These are the activations of a small neural network, seen along a few directions. Each row is one input.
In each table, some parts of the input vary, and every possible input appears once, in random order.
A made-up example of a description, with smaller parts first: one of 2 separate values, together with either a single point or one of 9 places along a line or (one of 4 places along a line, together with one of 5 places around a ring).
Shared parts are said once, and a part with two or three values counts as separate values.
(in the rows, 128 means zero)

Other details of the inputs shift rows strongly along two fixed directions, in all tables alike. That doesn't count.

Rows:
R1: [144 114 149 110 129 122 122 113 137 136 134 152]
R2: [ 74 173  26 111 106 126 199  66  79 120 221 166]
R3: [124 161 128 145 117 106 145 141 102 145  72 130]
R4: [136 110 124 125 137 147 119 149 117 124 131 120]
R5: [153 128 122 116 136 140 109 124 136 123 141 135]
R6: [121 118 138 135 126 143 115 128 145 120 145 102]
R7: [123 102 130 157 149 114 110 120 141  77 132 125]
R8: [131 113 125 118 144 144 121 157 123 136 131 122]
R9: [154 124 131 122 134 140 114 111 136 131 142 126]
R10: [117 125 131 123 134 139 112 149 153 124 139 112]
R11: [138 180 129 129 122  96 137 123 128 154  84 145]
R12: [131 199 111 209 131  76 163 118 100 138  29 117]
R13: [141 105 125 125 125 144 119 148 117 129 132 113]
R14: [151 117 135 106 117 119 113 119 127 122 134 146]
R15: [122 106 134 109 137 126 125 153 115 132 120 141]
R16: [161 124 126 117 124 136 109 122 137 128 140 126]
R17: [123 136 145 140 120 115 149 135 111 154  96 131]
R18: [110 148 143 143 111 112 134 122 132 130 106 115]
R19: [108 110 151 123 120 125 127 129 144 125 142 129]
R20: [118 122 137 129 136 145 120 138 153 121 137 110]
R21: [ 62 160  24 131 120 155 216  90  76 134 219 134]
R22: [128 119 132 131 115 138 110 140 147 119 136 102]
R23: [133  99 135 115 118 127 123 145 108 123 123 131]
R24: [132 104 135 130 136 148 133 140 123 142 138 119]
R25: [108 114 145 118 129 128 125 132 144 115 132 130]
R26: [122 124 132 130 128 141 109 142 146 114 135 111]
R27: [126  99 140 120 129 131 129 133 107 127 126 131]
R28: [151 121 136 121 135 140 120 115 143 142 145 134]
R29: [118 114 141 133 126 144 122 132 153 130 149 110]
R30: [143 121 141 106 137 126 123 117 135 125 130 153]
R31: [149 132 123 111 141 136 111 131 143 136 139 137]
R32: [136 104 133 130 136 148 123 136 116 131 133 112]
R33: [119 208 132 170 112  90 173 133 105 174  26 121]
R34: [151 126 131 115 145 143 118 120 143 131 140 134]
R35: [154 113 118 148 154 112 110 101 133  94 124 150]
R36: [145 115 140 111 128 122 117 108 128 126 135 145]
R37: [120 112 144 120 109 121 112 137 138 112 130 122]
R38: [108 172 132 148 107 102 138 132 130 131  85 121]
R39: [105 118 137 111 128 122 118 143 142 119 137 132]
Description of these inputs: one of 3 separate values, together with either a single point or (one of 2 separate values, together with one of 6 places around a ring).
Question: The inputs of R35 and R7 match in every part but the choice among 3 separate values. If R36 is changed in the same way as R35 into R7, which row does it become?
Answer: R18
Question: List by row number the other rows that have the choice among 3 separate values in common with R21.
Answer: R3, R4, R8, R12, R13, R15, R17, R23, R24, R27, R32, R33
Question: Which other rows does R14 become when the choice among 2 separate values takes its other values? List them by row number.
Answer: R16
Question: Which other rows does R32 become when the choice among 3 separate values takes its other values? List them by row number.
Answer: R6, R9

Rows:
R40: [108 137 158 160 141  96 130 154 135 106  44 124]
R41: [114 210 138 151  87  91 153 148 126 164  42  90]
R42: [142 152  79  93 118 107 172  86  73 157 164 200]
R43: [126  53 192  86 129 174  90 142 167 108 178 120]
R44: [185 224 113 165 121  68 130  66 152 147  71 159]
R45: [181  78 207 162 153 114  64 166 129 107  22 102]
R46: [152 172 132 179 138 116  88 146 168 126  83  93]
R47: [233 129 207  94 147 116  57 124 174 151  41 160]
R48: [ 64 138  83 114 107 131 188 145 102 148 160 144]
R49: [201  79 145  91 157 127  60  88 173  83 182 181]
R50: [ 69 174  71 146 111 117 139 107 151 101 185 119]
R51: [ 95 179 150 194 105  81 170 116 108 130  41 117]
R52: [101 216 123 187 110  87 141 124 178 138  67  97]
R53: [158  79 226 116 110 113  71 194 145 155  31 115]
R54: [146 220 125 169  98 129 146 140 124 170  47  80]
R55: [158  33 147  87 135 166  91 189 112 117 157 123]
R56: [101  73 100 141 164 143 147 114  97  89 176 135]
R57: [156 156 168 158 121 149 126 135 143 165  77  92]
R58: [115 147 157 126 112 105 119 188 123 161  60 126]
R59: [104 218 134 150 105  92 145 157 133 168  42 103]
R60: [148 181  85  96 122 132 159  59 107 142 175 182]
R61: [ 94 183 144 158 100  88 171 151 111 191  54 123]
R62: [108  70 108 147 146 148 151 110  91  86 178 132]
R63: [ 95 110  98 121 108 134 118 114 160  73 209 112]
R64: [191  94 211 131 139 131  63 177 151 152  40  84]
R65: [120  59 188  82 147 168  83 149 171 112 177 123]
R66: [115  27 174 107 141 133  81 142 126  63 143 133]
R67: [144 168  77  94 129 111 165  67  95 147 171 181]
R68: [126 158 163 168 101  95  94 121 177 123  79  91]
R69: [129  32 164  71 115 149  90 187 127 108 158 134]
R70: [122  32 163 101 139 134  83 159 128  51 146 131]
R71: [194 106 201 167 137 119  41 153 190 121  52  78]
R72: [155  21 168 101 141 170 104 172 119 132 160 130]
R73: [160  94 229 114 121 115  62 176 166 142  41  94]
R74: [ 99 129  73 131 100 142 176 125  68 159 160 124]
R75: [135 143  65 119 140  91 168  54  82 103 143 197]
R76: [110 198 158 166  92  94 168 130 133 178  46  97]
R77: [132  65 171  73 122 172  77 161 160  93 173 114]
R78: [ 97 175  65 127 125 166 154 122 110 141 177 113]
R79: [138 155  64  84 128 114 171  60  99 143 179 183]
R80: [181 229 131 135 117  97 141  79 122 178  66 162]
R81: [140 146  70  90 116 107 175  83  81 158 157 198]
R82: [ 94 132  56 152 125 132 175 110  69  87 161 122]
R83: [141  41 141 117 178 152  76 166 118  67 145 133]
R84: [132 198 114 166 115 107 151 174  95 190  36 112]
R85: [ 83 115 114  91 130 170 142 132 149 113 197 128]
R86: [ 95 159  85 137 132 164 170 101 114 154 180 112]
R87: [165 117  81 100 138 118 115  55 155  95 198 181]
R88: [112  98  91 102 154 168 150 140 122 123 194 119]
R89: [121  98  88 100 127 165 138 137 105 116 194 109]
R90: [192  52 158  55 152 128  88 128 111 128 165 200]
R91: [ 89 197 125 178 118  78 148 142 108 121  37 122]
R92: [134 219 126 171 126 133 154 142 140 180  46  92]
R93: [ 82 132  57 156 152 138 182 111  86  97 161 134]
R94: [139 205 124 215 109 106 144 104 154 152  75  87]
R95: [ 88 132  60 126 128 150 191 142  83 154 174 136]
R96: [ 93 157  57 121 132 151 166 128  96 137 184 117]
R97: [149 217 113 203 103  98 129 127 150 140  58  77]
R98: [163 109 231 116 116 135  56 166 179 141  46  95]
R99: [116 104 102 107 122 184 129 110 116 125 197 109]
R100: [120  50 169  73 153 158  92 173 164 103 165 126]
R101: [142 163  71  90 129 118 166  64  92 141 185 185]
R102: [124  24 188  88 123 153 102 172 134 123 160 141]
R103: [164 105 232 164 126 106  54 152 213 117  58  93]
R104: [ 98 138  79 137 119 153 188 102  94 148 188 111]
R105: [153  99  97 100 156 112 131  71  88  83 173 205]
R106: [109  28 181 113 164 131  89 149 138  69 149 141]
R107: [ 93 158  51 161 136 145 160  99 144 108 199 112]
R108: [ 64 155  83 153 115 118 159  85 154 109 204 120]
R109: [175 205 127 165 135  55 147  83  93 139  26 178]
R110: [121  74 167  71 143 170  67 168 165  99 175 125]
R111: [ 96 148  80 135 134 144 179 111 101 154 175 114]
R112: [ 61 143  92 115 118 131 183 108 116 141 187 125]
R113: [ 98 156  71 172 133 134 156  88 142 122 190 108]
R114: [147  28 163  97 159 161 100 178 121 135 164 134]
Question: What do these inputs look like to the network?
Answer: one of 5 places along a line, together with either one of 3 separate values or (one of 2 separate values, together with one of 6 places around a ring)
Question: The inputs of R88 and R92 match in every part but the place on the line of 5. If R41 is changed in the same way as R88 into R92, which row does it become?
Answer: R77
Question: The inputs of R103 and R76 match in every part but the place on the line of 5. If R44 is changed in the same way as R103 into R76, which row does it become?
Answer: R67
Question: Which other rows does R80 become when the choice among 3 separate values takes its other values? List them by row number.
Answer: R47, R60
Question: A walk changes only the place on the line of 5. It starts at R91 and steps to R58. List the rest of the walk in order.
Answer: R59, R110, R50
